A small network was shown many inputs. Here are its activations along a few directions, one row for each input.
Each table varies a few parts of the input and shows all the possible inputs, shuffled.
A made-up example of a description, with smaller parts first: ring(8) and (point or line(11) or (values(2) and line(6))).
Shared parts are said once, and a part with two or three values counts as separate values.

Other details of the inputs vary at random and push rows far along two fixed directions, the same in every table; ignore that.

A family of inputs:
row 1: [ 75 -38 -39  -8 -75 -26   3  12 -11  33 -36  48  29]
row 2: [-81 -16  16  46  28  35 -29 -31   5 -37  51 -30 -33]
row 3: [  2  -6  -1  -2   4 -14  22 -16  -7 -16  -4  -1 -24]
row 4: [ 39  17  13  -5 -50  -4 -40  16  -4  41 -22  22  31]
row 5: [-19  26  55  11  -8  -3 -36  24  23  56  32 -22  37]
row 6: [-64   4 -11  17  49  27   0  -6 -12 -65  35 -25 -39]
row 7: [-65  26  -1  46  29  32 -55 -17 -20 -57  64  -5 -40]
row 8: [-46   2 -23  -5  46  23  -9 -37  -2 -55  -7   1 -26]
row 9: [-13 -29 -63 -36  15  -3  39 -27  -9 -54   6  31 -12]
row 10: [  1 -63 -45 -25 -47   4  36  11  -4  17   7  34  -2]
row 11: [ 30 -35 -43 -17  -9 -23  32 -13  -5  -7 -39  23  -1]
row 12: [ 36 -32 -41 -20 -31  -9  64 -16  -4  -6 -23  24 -14]
row 13: [ 24 -26 -43 -37 -19 -20  52   6 -16  -2 -15  33 -17]
row 14: [  2   9  47  -1 -30   4 -36  23  22  71 -15 -12  38]
row 15: [-30 -19 -28  31  -4  22 -23 -34 -19 -64  37  14 -39]
row 16: [-54  12 -27  10  52  42  -5 -46   6 -59   1  -5 -27]
row 17: [ -1 -41 -72   0  13   9  40 -40  -2 -45 -21  21 -17]
row 18: [ 53 -10   3 -39 -38 -11  20  34  10  39 -57  13  34]
row 19: [ -2  79  61  16  27 -11 -20  13  24  39  18 -29  24]
row 20: [ 36 -45 -42 -21  -4 -11  26  -7  -7  -9 -32  12   2]
row 21: [ 66 -43 -30 -28 -46 -29  40  26   5  27 -57  15  28]
row 22: [ 20  37  24   2  -4 -11  21  20   7  41  -2  -1   0]
row 23: [-39 -18 -37 -11  31  20  20 -12  -6 -67  21   3  -6]
row 24: [ -9  -5  14  11   7   4  13   2  -4 -24   3 -23 -17]
row 25: [ 17  38  52  -7  18   0 -31  19  10  37 -22 -22  19]
row 26: [-15  68  77  16  50  -6 -42  18   9  22  31 -42  20]
row 27: [ 12  -2  46  25 -26 -14 -30  22  17  74 -10 -18  39]
row 28: [ -2  51  84  29  32  -7 -32  12   2  24  18 -54  -8]
row 29: [ -3  19  -5   7 -15   0 -35   0  -8  -9  33  17  15]
row 30: [ 28  42  58  -4   6 -20  -9  42   0  55   5 -23   6]
Description of these inputs: ring(5) and (values(2) or line(4)).
Changing only the ring(5) part turns row 28 into row 20. The same change can be made to row 12. Which row results? -> row 17
Change only the ring(5) part in row 11. List by row number the other rows that result. -> row 3, row 8, row 9, row 13
A walk changes only the line(4) part. It starts at row 19 and steps to row 9. List the rest of the walk in order. -> row 26, row 23

A family of inputs:
row 31: [ 22 -24 -36 -28 -11  -4  43   1  -8 -11 -25  16 -19]
row 32: [ -5  53  55  19  30  -2 -21  14   4  20  -8 -34  -6]
row 33: [ 36  19  30 -13 -14 -16  20  24   1  34 -20  -7   0]
row 34: [ -4  19  14  11  23 -10   2  -2   1  -1   6 -17  -5]
row 35: [ 47 -10  -5 -18 -25 -27  35  16   7  34 -27  14  10]
row 36: [  0  28  45  18 -19  -8 -23  15   8  35  13 -10  14]
row 37: [  4 -12 -53 -41   4   0  35  -6  -8 -32   1  33  -6]
row 38: [ 14   0   0 -13   1  -9   9  -1   7   8 -21  -6  11]
row 39: [ 30  14  40   0 -26 -18 -30  23   7  47 -15  -4  27]
row 40: [ 53  -8 -38 -57 -27 -21  43  19  -3  18 -30  43  23]
row 41: [ 36 -15   0 -15 -45 -12  13  12   0  43  -6  21  14]
row 42: [-54  36  28  39  68  20 -33 -30   8 -42  20 -39 -22]
row 43: [-66  26  11  42  41  35 -47 -29   4 -44  32 -24 -13]
row 44: [ -9 -28 -36  -5 -16  11   2 -21  -2 -26  -8  21   0]
row 45: [  0 -41 -57 -11 -22  12  23 -15  -6 -20   3  30  -9]
row 46: [ 33 -16 -16 -12 -35  -1   6   2   5  24 -20  21  20]
row 47: [ 25   2  -2 -18  -3  -3  17   3   0   3 -33   0  -4]
row 48: [-21  36  48  29   5  -2 -42   6   9  28  20 -20   3]
row 49: [  1   8  13  10 -20   2  -5   8   3  16  13   2   8]
row 50: [ 23  12  16   4 -35 -12  -5  23   9  44  -4   6  21]
row 51: [  7  11  17   9 -12  -3 -19   5   3  34  -1   1  11]
row 52: [ 16  19  32  11  -9  -1 -32  16   6  30  -2 -12  22]
row 53: [-60  16   8  39  43  29 -43 -16  -5 -42  46 -26 -24]
row 54: [ -1  53  51  28  32 -12 -23   7   4  15   0 -33   1]
row 55: [-45 -21 -25  12  18  18 -18 -21 -11 -47  29   1 -26]
row 56: [ 10  -5  -6  -5   6 -11  26  -6  -5 -10   3   0  -6]
row 57: [-73  32  30  30  70  26 -29 -15   2 -34  27 -48 -18]
row 58: [  5  28  46  19 -13  -5 -27  27   4  30  18 -17  15]
row 59: [ 17  36  40  13  16 -21  -6  13   5  30  -8 -20  13]
row 60: [ 21  31  56  13 -11 -10 -45  22   8  52  -4 -19  26]
row 61: [-15 -47 -61 -10 -11  16  18 -27 -11 -33   9  29 -21]
row 62: [ 12 -18   0  -8 -27  -8   0   8  -6   9   7  12   2]
row 63: [ -4 -29 -53  -9  13   2  35 -24 -12 -52  -3  14 -28]
row 64: [  3   7  13   7  -8   5 -24  -6   5  20  -3  -1  10]
row 65: [ 25  -8 -10  -4 -30  -3   5   8   2  29 -11  18  16]
row 66: [ -1  28  46  21 -10 -11 -36  25   5  32  12 -17  13]
row 67: [-49 -37 -58   8  11  27   3 -38 -11 -64  15  20 -24]
row 68: [-10 -19 -16   4   2  10 -13  -7 -10 -12   8   7  -6]
row 69: [-13  23  40  19  -6  -3 -26   3   4  24  21 -11   3]
row 70: [-25 -26 -35   2  -1  13  -1 -24  -7 -28   6  19 -13]
row 71: [ 41 -29 -11 -37 -24 -16  43  23  11  41 -39  18  25]
row 72: [  1 -48 -59 -15 -18  15  13 -14  -9 -41  -7  27  -2]
row 73: [ 53 -20 -18 -25 -28 -26  42  12   4  31 -39  22  13]
row 74: [ 36 -19  -2 -16 -39 -19   1  20  -3  35 -19  20  19]
row 75: [-18  10  10  17  -7   2 -18   0   4   5  13  -2   0]
row 76: [ 37  25  28  -6  -1 -16   3  13   5  23 -32  -8   8]
row 77: [ 27  23  37  10 -24 -14 -23  35   5  50  -7  -6  29]
row 78: [-11 -55 -63 -14  -9  14  15 -19 -17 -41  11  27 -22]
row 79: [-51 -45 -52   5  22  33   0 -38 -21 -75  38  10 -39]
row 80: [-13  26  34  20  26  -3  -3  -3   7   1  14 -23 -10]
row 81: [-9 -3 -4  9 -9 11 -2 -7  0 -2 20  4 -4]
row 82: [ -4 -38 -48  -7 -18   9  13  -3 -10 -30   7  22  -8]
row 83: [-69  29  28  26  69  30 -33 -22   5 -40  22 -48 -15]
row 84: [ -6 -25 -24  -3 -11   7  -9  -9  -5 -25  -4  12   2]
row 85: [-54  38  26  38  72  17 -33 -31   1 -47  24 -41 -19]
row 86: [-23   7  21   2  27   6   3   6  14   6   6 -20  -1]
row 87: [  4   0  18   5 -21  -6 -12  15  -2  11  12  -1   7]
row 88: [-14  -1   5  13   2  12 -14   1  -5 -10  27  -6  -6]
row 89: [ 38 -17 -18 -14 -48 -11  18  16   3  35 -23  29  24]
row 90: [ -7 -11 -14 -10   8  -1  23  -9  -2 -17   6  -4  -9]
row 91: [ 43  19  27  -4 -14 -27  18  18   2  32 -13  -5   9]
row 92: [ 39  42  32 -30 -12 -24  11  32   6  44  -2   8  26]
row 93: [-67  31  29  42  45  27 -58 -31   4 -32  32 -28 -15]
row 94: [ 23  -8 -43 -47  -2  -2  29  -4  -3 -19 -19  34  10]
row 95: [ 49 -10 -16 -20 -17 -20  28   1   0   7 -37  13  10]
row 96: [-48 -24 -47   0  38  19  17 -33  -8 -66  18  -5 -33]
row 97: [  2 -62 -69 -21 -26   6  25 -12 -16 -39 -10  39  -7]
row 98: [ -5 -19 -23   3  -2  11  -5  -3  -8 -14   7   9  -2]
row 99: [  4  21  44  -4   3  -9   5  23   8  34   1 -26  13]
row 100: [ -2 -41 -29 -28  -1   6  45  -3   4 -14  -5  12  -5]
row 101: [ 49 -14 -19 -27 -25 -21  42  14  -4  14 -33  19  -3]
row 102: [-20  39  60  14  37   6 -27  10  23  24  -2 -40  15]
row 103: [-50 -40 -56 -12  33  25  30 -29  -9 -66  13  -1 -32]
row 104: [ 39  43  51   4  -1 -24  -3  28   5  48 -27 -15  12]
row 105: [  6 -38 -52 -26  -2  -3  40 -13  -6 -23 -18  18  -6]
row 106: [ -4  40  44  17  25  -4  -7   6   0   1   7 -26 -15]
Changing only one part turns row 60 into row 79. The same change can be made to row 95. Which row results? -> row 91
Describe the family of inputs behind these rows. -> line(4) and (point or line(8) or (values(2) and ring(5)))
Change only the line(4) part in row 66. List by row number the other rows that result. -> row 84, row 87, row 97
Change only the ring(5) part in row 49. List by row number the other rows that result. -> row 36, row 41, row 69, row 81
Change only the line(4) part in row 44. List by row number the other rows that result. -> row 36, row 67, row 75
Change only the line(8) part in row 71. List by row number the other rows that result. -> row 32, row 54, row 57, row 59, row 73, row 104, row 105
Change only the values(2) part in row 62. List by row number the other rows that result. -> row 69
Change only the line(8) part in row 47. List by row number the other rows that result. -> row 38, row 42, row 76, row 83, row 85, row 95, row 102

A family of inputs:
row 107: [ 22 -19 -44 -21 -13 -11  53 -12  -6 -18   2  31  -2]
row 108: [-28  16  32  21  -8   6 -24  -6  11  18  23 -10  -2]
row 109: [ 17 -38 -38 -23  -8 -10  44  -7 -10  -7 -23   7 -14]
row 110: [-35 -38 -48  -3  19  33  36 -24  -8 -66  -5   1 -32]
row 111: [ 23  -5  -4  -4 -28  -1 -18  19  -7  21   7  15  19]
row 112: [ -6  -5 -12 -26  19   4  12   3  -6 -17  -2   3  -4]
row 113: [ -1  30  44  34  17 -12   1   1   2   8  14 -29  -5]
row 114: [-38 -26 -62 -12  37  15  32 -37  -9 -70  18  17 -29]
row 115: [-11  27  30  29  22  -9   0  -4   1   0  12 -31 -14]
row 116: [-24  15  36  10  34   4 -11   2   4   8  -1 -35  -5]
row 117: [  3  -1 -12   4   9  -9  18  -4 -10 -26   8  -6 -22]
row 118: [-20  27  39   4  32   2 -10   5  17  25   0 -27   5]
row 119: [ 34 -19   1  -4 -44 -10  -7  21  -4  26  -4  11  13]
row 120: [ 17 -15   7  -4 -40  -4   2   3  11  39   1  16  12]
row 121: [ 27 -24   3 -20  -5 -15  29   7  -1  20 -26   1   4]
row 122: [ 21 -53 -47 -15 -36   0  13   7 -14 -10  -7  31   0]
row 123: [ -1  50  35  15  21 -13 -10  11  -1   3  21 -21  -5]
row 124: [ 31   5  15 -21 -56 -17   3  19   6  54  -3  22  25]
row 125: [  1 -12 -32 -18  15  -5  26  -6  -9 -34   5  15 -13]
row 126: [ 27  -5  -2 -17  -3 -19  19  14  -7   9 -15  -5  -8]
row 127: [  8  -5   9 -17  10  -6   8  14  -2   5 -12 -10  -2]
row 128: [-12  36  39  -2  36  -4 -13   4   7  15   9 -19   7]
row 129: [ 21 -21   0 -12 -47 -10   2  12  -6  14   1  16  -1]
row 130: [-35 -25 -52  -5  37  26 -15 -40  -8 -85  -2   6  -3]
row 131: [-16  19  32  24  32  -6  -4  -1   4   0   7 -29 -10]
row 132: [ 27 -10  -6 -34   0 -13  22  12  -6   4 -12  14   5]
row 133: [ 25 -36 -26  -5 -34   1  -4  11 -10   5  -1  17   6]
row 134: [ 23 -33 -13   4 -36  -1  -1   8  -4  25  -8  10  13]
row 135: [ 14   4 -11 -22   7 -11  17   7  -9  -5  -4   3  -7]
row 136: [ -6  19   1 -12   6  12  16   7   7  -3  -6   0   4]
row 137: [ 22 -27 -25 -29 -51  -7  15   7 -10   4   2  36   3]
row 138: [ 21 -17 -18 -12 -36  -2  -4  11  -7   7   6  22  13]
row 139: [-28 -20 -49   4  22   9  37 -35  -2 -51  15   6 -31]
row 140: [ 42 -18   3 -10 -23 -17  -2   4  11  26 -50  -2  39]
row 141: [-18  30  39  15  -4   8 -35   0   7  24  29  -7   8]
row 142: [-12 -18 -35 -27  13  19  23  -5  -8 -42  -4   9 -15]
row 143: [  0  12  -9 -17  15  -6  15  -3  -2   2  -1  -2  -4]
row 144: [-39 -37 -33   9   4  28 -10 -28 -16 -60  32   9 -36]
row 145: [ 27   4  -9 -10  -8 -16  30   5  -8 -10   8  14  -1]
row 146: [-11  27  30  19   1   3 -43  19  -2  15  23  -8  13]
row 147: [ 51  -6  22 -24 -34 -19  29  33  10  57 -44  -4  21]
row 148: [-32  12  17  27   3   2 -28   4  11  15  16  -7   7]
row 149: [ 38  22  -7  -6 -11  -8 -12  -4  -7   6 -35  23   1]
row 150: [-21 -11 -47  15  29  23 -13 -46 -20 -73 -12  13 -43]
row 151: [-18  21  30  14  -2  11 -37   2  -3   1  33  -5  -3]
row 152: [-25  31  29  15  24  17  -1   4  17   2   1 -24  -3]
row 153: [-12   9  34  33  -7   6 -34   4   2  20  15 -22   5]
row 154: [ 31   1 -24  -2 -15  -5   7 -20   5  11 -43  26  -1]
row 155: [-50 -42 -43  19   8  20  -4 -23 -12 -50  17   7 -23]
row 156: [ 31  -9 -11 -19 -49 -21   7  27   4  47 -14  32  33]
row 157: [-16  31  31  21  -2   6 -39   5   7  22  27 -11  16]
row 158: [-15  36  24   3  22  14  -7  15   2 -14   7 -17  -4]
row 159: [-18  23  22  17  33  -5   1  -6  13   3  10 -19  -5]
row 160: [-57 -21 -49 -18  49  30  17 -35  -8 -67  16   5 -25]
row 161: [ 14 -20 -29 -10 -29   5  -2   2  -3  14   4  26  18]
row 162: [-19  28  29  19   1  -3 -41  21  -1  12  21  -7  11]
row 163: [-30 -33 -44   3  34  22 -16 -38  -6 -79  -8  -4  -8]
row 164: [-20  43  18  16  29  -4  -2  -8   3  -7  24 -17  -8]
row 165: [-14  32  29  29  24  -6   4  -9  10   1  21 -20  -6]
row 166: [  1  -3  10  12 -18 -10 -22  22  -4  13   4   1   6]
row 167: [ 17 -44 -20 -14 -53  -6  22  -2  -6  12  -9  23  -2]
row 168: [ 10 -16 -22   2   4  -7  31  -9 -12 -37  10   6 -21]
row 169: [ 44 -19  -9 -37 -33 -11  44  20  16  44 -41  15  19]
row 170: [ 22  -1  13 -17  -6  -3  12  22   1  13 -20  -9   1]
row 171: [ 35  -6   2 -13  -8 -24  22  18  -2  12 -14   2   1]
row 172: [-25  38  29   0  31  14 -11   4  10   4   6 -23   2]
row 173: [ 12 -56 -44  -7 -35   2  18  -2 -10  -2 -11  26   2]
row 174: [-31  10  16  30   9  12 -31  -2   9  11  21 -10   5]
row 175: [ 33   3  -3 -21 -14 -12  -8   1  14  21 -37   9  47]
row 176: [ -6  17  38   4  33  -5 -14   9  -1   0   5 -26  -8]
row 177: [ -3  35  26  36  20   5 -35 -20  -1   1 -22 -16 -14]
row 178: [ -3  24 -19   6  15  11 -16 -31  -4 -20 -19  17 -11]
row 179: [ 33  -1  20 -22  -7 -21  22  15  14  48 -24   1  18]
row 180: [-27   8  13  32   8  17 -36  -6   9  10  24 -13   5]
row 181: [-24  12  20  28   0  11 -31  -5  11  14  23 -13   5]
row 182: [ -1  -6  -8  -7   5  12  18   9  -3 -27  -9  -5 -14]
row 183: [-10  25  31  19  24   2 -38 -11  24  11 -18 -26  31]
row 184: [ 33 -24  12  -4 -51 -10   5  12   1  43 -10  12  11]
row 185: [-21  30  27  13  34  -2  -6  -4  10  12   7 -29  -9]
row 186: [-18  29  28  20   4   6 -38  10   5  24  22  -7  18]
Describe the family of inputs behind these rows. -> ring(5) and (values(2) or line(6) or line(8))
Changing only the ring(5) part turns row 182 into row 110. The same change can be made to row 129. Which row results? -> row 167
Changing only the ring(5) part turns row 149 into row 154. The same change can be made to row 111. Which row results? -> row 180
Changing only the ring(5) part turns row 145 into row 113. The same change can be made to row 130. Which row results? -> row 140
Change only the line(8) part in row 128. List by row number the other rows that result. -> row 107, row 114, row 136, row 143, row 160, row 164, row 172
Change only the ring(5) part in row 125. List by row number the other rows that result. -> row 114, row 131, row 159, row 171
Change only the values(2) part in row 177. List by row number the other rows that result. -> row 140
